Here are a small network's activations along a few directions, averaged over the inputs that share one value of a field.
Values that are neighbours, or in one group, have similar rows; names and order tell nothing.
In the rows, 500 means zero.
Random noise pushes rows far along 15 fixed directions. That doesn't count. These rows show it; they differ only by the noise:
[266 572 340 443 484 605 554 506 296 663 546 480 340 513 568 171 773 469
 504 443 413 621 346 594 480 578 208 441 473]
[739 236 681 524 389 521 463 584 534 497 643 587 538 536 394 617 413 775
 500 533 344 472 287 543 546 390 308 593 493]
[403 362 676 674 733 462 548 533 330 491 566 663 532 372 587 633 383 366
 638 656 775 492 570 483 282 607 469 463 767]
[565 119 616 596 609 800 427 378 410 512 690 554 722 425 514 454 280 673
 556 595 464 704 489 334 665 428 162 627 605]
[234 493 302 463 598 423 469 342 616 691 531 258 751 454 521 328 521 525
 562 427 373 605 530 474 499 444 449 322 519]
[432 785 528 542 427 303 471 349 393 681 533 723 331 656 587 235 598 535
 619 416 341 372 404 729 561 498 412 450 410]
[425 347 439 566 630 452 516 377 456 613 628 586 672 340 621 606 436 658
 671 653 419 385 449 446 418 475 452 471 536]
[410 430 471 282 446 611 466 443 389 461 714 470 547 612 469 618 634 488
 522 463 532 452 482 343 472 631 455 491 329]
[595 389 384 498 345 689 617 707 284 340 507 677 572 598 614 741 339 514
 313 742 809 520 383 316 178 406 653 452 599]
[661 532 870 674 496 300 403 537 877 536 437 255 413 638 297 628 324 590
 632 385 329 501 679 705 639 429 489 441 481]
[452 499 428 413 560 429 508 572 627 303 555 459 531 554 603 572 694 532
 539 567 384 397 501 563 599 448 283 539 260]
[424 435 591 370 601 327 414 419 473 594 658 608 635 601 511 605 449 756
 614 437 290 434 205 450 433 447 547 292 618]
[284 565 337 218 478 386 604 468 422 618 376 481 568 952 517 518 572 552
 573 516 552 338 573 610 448 371 617 124 533]
[524 526 721 388 398 507 562 648 605 408 460 437 416 630 412 490 478 382
 296 335 598 611 449 484 393 555 573 478 436]
[484 567 402 430 771 567 520 434 315 588 307 594 321 330 649 369 683 624
 707 507 395 490 438 614 589 543 578 384 757]
[556 627 289 502 504 463 267 632 657 154 469 268 519 627 537 624 566 501
 359 428 330 693 425 334 630 408 472 440 454]
[348 494 900 485 453 602 739 486 583 692 472 362 182 702 419 604 448 372
 609 481 594 385 842 592 413 719 453 459 232]


Molu, 18 values:
k14: [408 489 675 706 610 550 600 493 526 747 486 491 393 535 499 561 252 706
 665 633 358 526 467 556 406 409 421 362 615]
k13: [575 229 686 473 600 529 463 276 467 533 470 630 466 435 532 643 307 562
 472 420 350 433 554 220 664 672 589 615 499]
k16: [518 442 670 297 557 652 560 583 650 485 438 310 549 760 315 622 436 650
 567 474 523 554 588 562 588 368 532 326 547]
k3: [617 658 403 491 509 608 360 647 297 316 438 538 349 490 542 537 638 471
 517 531 607 592 416 518 538 539 646 462 720]
k6: [436 559 558 646 528 352 436 282 395 421 585 906 567 692 667 510 174 434
 375 525 462 432 431 234 549 437 476 587 436]
k17: [239 375 697 443 691 722 600 430 368 670 708 529 458 167 494 289 545 416
 477 369 534 720 291 332 323 767 335 570 554]
k5: [265 437 434 545 578  55 519 470 540 529 532 648 608 563 544 470 564 406
 502 531 395 276 436 593 512 454 312 484 495]
k1: [597 858 507 504 315 493 460 344 343 466 773 868 707 403 618 330 505 404
 559 546 787 355 480 596 361 499 689 664 323]
k12: [352 539 569 411 547 570 659 342 563 739 428 458 481 460 507 430 416 571
 579 513 435 412 602 516 513 525 654 443 431]
k15: [542 344 599 409 690 679 494 370 493 469 686 500 490 227 462 809 557 602
 730 573 437 318 574 326 554 689 546 675 345]
k18: [305 649 221 226 542 343 554 365 488 573 462 550 749 514 543 345 649 457
 497 473 550 343 480 535 499 404 710 379 466]
k8: [500 295 532 403 621 613 561 448 602 694 431 305 587 338 420 444 532 657
 632 459 389 540 572 576 574 500 496 434 603]
k4: [585 377 663 531 475 662 494 558 388 530 601 536 441 389 452 703 436 597
 587 621 578 470 479 465 420 590 609 543 585]
k11: [531 377 666 311 423 479 456 648 370 305 581 566 298 797 349 611 706 341
 399 358 582 462 474 490 572 677 282 571 401]
k2: [469 403 533 554 392 527 558 560 414 652 587 472 496 487 399 586 365 482
 380 482 556 584 349 359 220 574 554 443 606]
k7: [362 568 356 425 744 418 415 405 631 562 339 274 600 400 564 431 581 566
 638 415 349 579 573 526 629 474 640 299 682]
k9: [549 167 412 423 637 630 591 594 453 587 422 419 440 330 419 782 511 775
 592 648 329 423 366 401 469 476 521 457 678]
k10: [650 668 442 638 434 652 295 413 516 413 552 437 429 520 552 669 374 696
 607 590 299 513 556 344 707 441 623 543 433]
The values of Molu form a ring.
What is the length, in steps, of the shortest route from k4 to k14? -> 8
Going along Molu from k6 by way of its neighbour k15, in what order are k13, k16, k17, k5, k18, k8 met? -> k16, k17, k8, k13, k5, k18
List every value one step from k1, in the order listed. -> k11, k2

Pusoz, 18 values:
w9: [603 339 274 479 335 416 525 438 595 685 474 436 795 426 366 520 375 678
 442 547 453 406 429 504 444 288 661 464 563]
w6: [423 510 594 625 472 520 556 591 728 539 492 304 559 463 510 387 437 492
 460 527 475 636 566 606 484 422 369 497 417]
w1: [363 403 512 348 503 517 722 676 470 513 408 557 395 721 513 478 575 539
 403 555 506 451 390 586 425 424 336 391 456]
w2: [445 454 495 418 440 546 525 670 511 300 570 590 604 664 521 293 553 467
 276 500 526 658 294 539 577 328 177 569 443]
w4: [617 536 653 662 686 383 406 581 649 294 380 492 521 437 498 438 450 368
 522 451 588 630 622 628 621 444 401 570 643]
w15: [651 737 546 536 645 639 346 552 433 314 574 528 411 327 575 617 620 606
 768 619 532 495 503 600 585 520 662 521 605]
w18: [563 400 664 612 388 388 533 508 619 587 574 481 501 393 367 564 393 466
 452 472 470 430 495 497 435 554 501 636 420]
w13: [635 504 346 495 375 483 503 513 455 561 399 449 535 457 368 287 663 387
 499 435 661 514 628 717 548 476 472 553 571]
w14: [444 543 468 505 396 502 474 527 539 446 508 459 621 663 533 404 420 453
 374 471 552 640 499 485 477 398 455 432 475]
w11: [554 613 821 468 523 524 595 592 785 518 446 331 557 400 450 463 456 506
 603 464 623 533 643 747 446 476 671 449 492]
w3: [408 585 249 469 581 437 340 348 393 508 499 465 535 463 495 498 550 428
 478 391 420 554 455 286 548 584 637 437 612]
w7: [312 695 342 550 541 483 435 410 473 464 521 534 587 498 696 359 356 445
 292 397 410 735 296 215 359 470 590 382 533]
w17: [685 352 794 636 519 592 396 665 370 396 550 491 227 433 371 723 479 412
 505 447 613 622 481 421 420 735 461 582 697]
w8: [444 679 409 510 499 424 429 581 513 413 501 440 438 552 468 345 678 392
 465 440 476 573 435 619 571 469 364 512 483]
w5: [547 442 474 242 455 501 508 521 515 488 477 472 629 696 370 516 565 574
 498 456 551 404 524 571 606 404 566 425 498]
w12: [368 553 528 607 559 618 563 444 578 553 412 325 537 447 561 366 383 316
 464 482 665 695 749 454 438 549 507 458 507]
w10: [550 407 749 411 647 598 572 530 267 472 483 782 287 544 518 596 489 507
 568 502 600 441 427 483 455 628 522 503 652]
w16: [545 612 564 517 433 529 379 437 461 385 431 486 485 863 469 526 359 392
 505 480 634 519 776 473 695 456 576 437 521]
The values of Pusoz form a ring.
What is the length, in steps, of the shortest route from w11 to w1? -> 8
Going along Pusoz from w15 by way of its neighbour w5, in what order are w9, w17, w8, w12, w10, w16 met? -> w9, w8, w10, w12, w17, w16
List every value one step from w4, in the order listed. -> w13, w7

Vugip, 10 values:
y1: [653 514  43 377 591 827 412 485 237 394 412 555 821 359 744 621 455 777
 629 782 631 594 381 326 459 301 916 317 871]
y7: [441 593 161 417 455 495 574 799 525 354 257 388 364 412 691 367 722 495
 208 488 358 615 279 524 483 471 511 406 526]
y6: [493 481 628 456 908 474 361 589 448 162 573 599 748 391 505 451 528 324
 600 479 759 658 535 517 576 473 409 526 797]
y4: [447 279 552 383 452 522 561 467 468 476 715 483 889 601 463 533 424 419
 537 590 781 489 587 457 411 429 342 486 497]
y10: [658 352 176 275 419 387 288 203 350 607 327 459 599 629 296 497 666 495
 606 287 493 340 743 455 801 546 798 441 675]
y8: [507 322 395 276 376 320 483 390 611 447 627 628 694 714 463 728 420 704
 287 460 239 264 298 214 519 387 527 517 226]
y3: [539  72 246 806 354 437 308 249 297 875 494 464 494 781 293 678 189 804
 611 652 145 423 539 377 746 317 229 423 741]
y9: [542 697 452 390 300 260 335 201 694 728 884 571 810 471 384 490 560 793
 695 366 275 221 334 638 498 424 617 514 142]
y2: [397 299 596 481 766 151 260 368 547 555 751 564 546 329 411 603 654 697
 667 368  12 396  92 400 644 600 255 571 552]
y5: [732 279 360 583 557 522 519 462 528 386 239 551 473 491 610 629 281 608
 329 555 318 526 561 312 648 377 506 543 601]
The values of Vugip form a line.
Going along Vugip from y3 by way of its neighbour y2, in what order are y10, y8, y9, y5 met? -> y8, y9, y5, y10
List every value one step from y7, in the order listed. -> y1
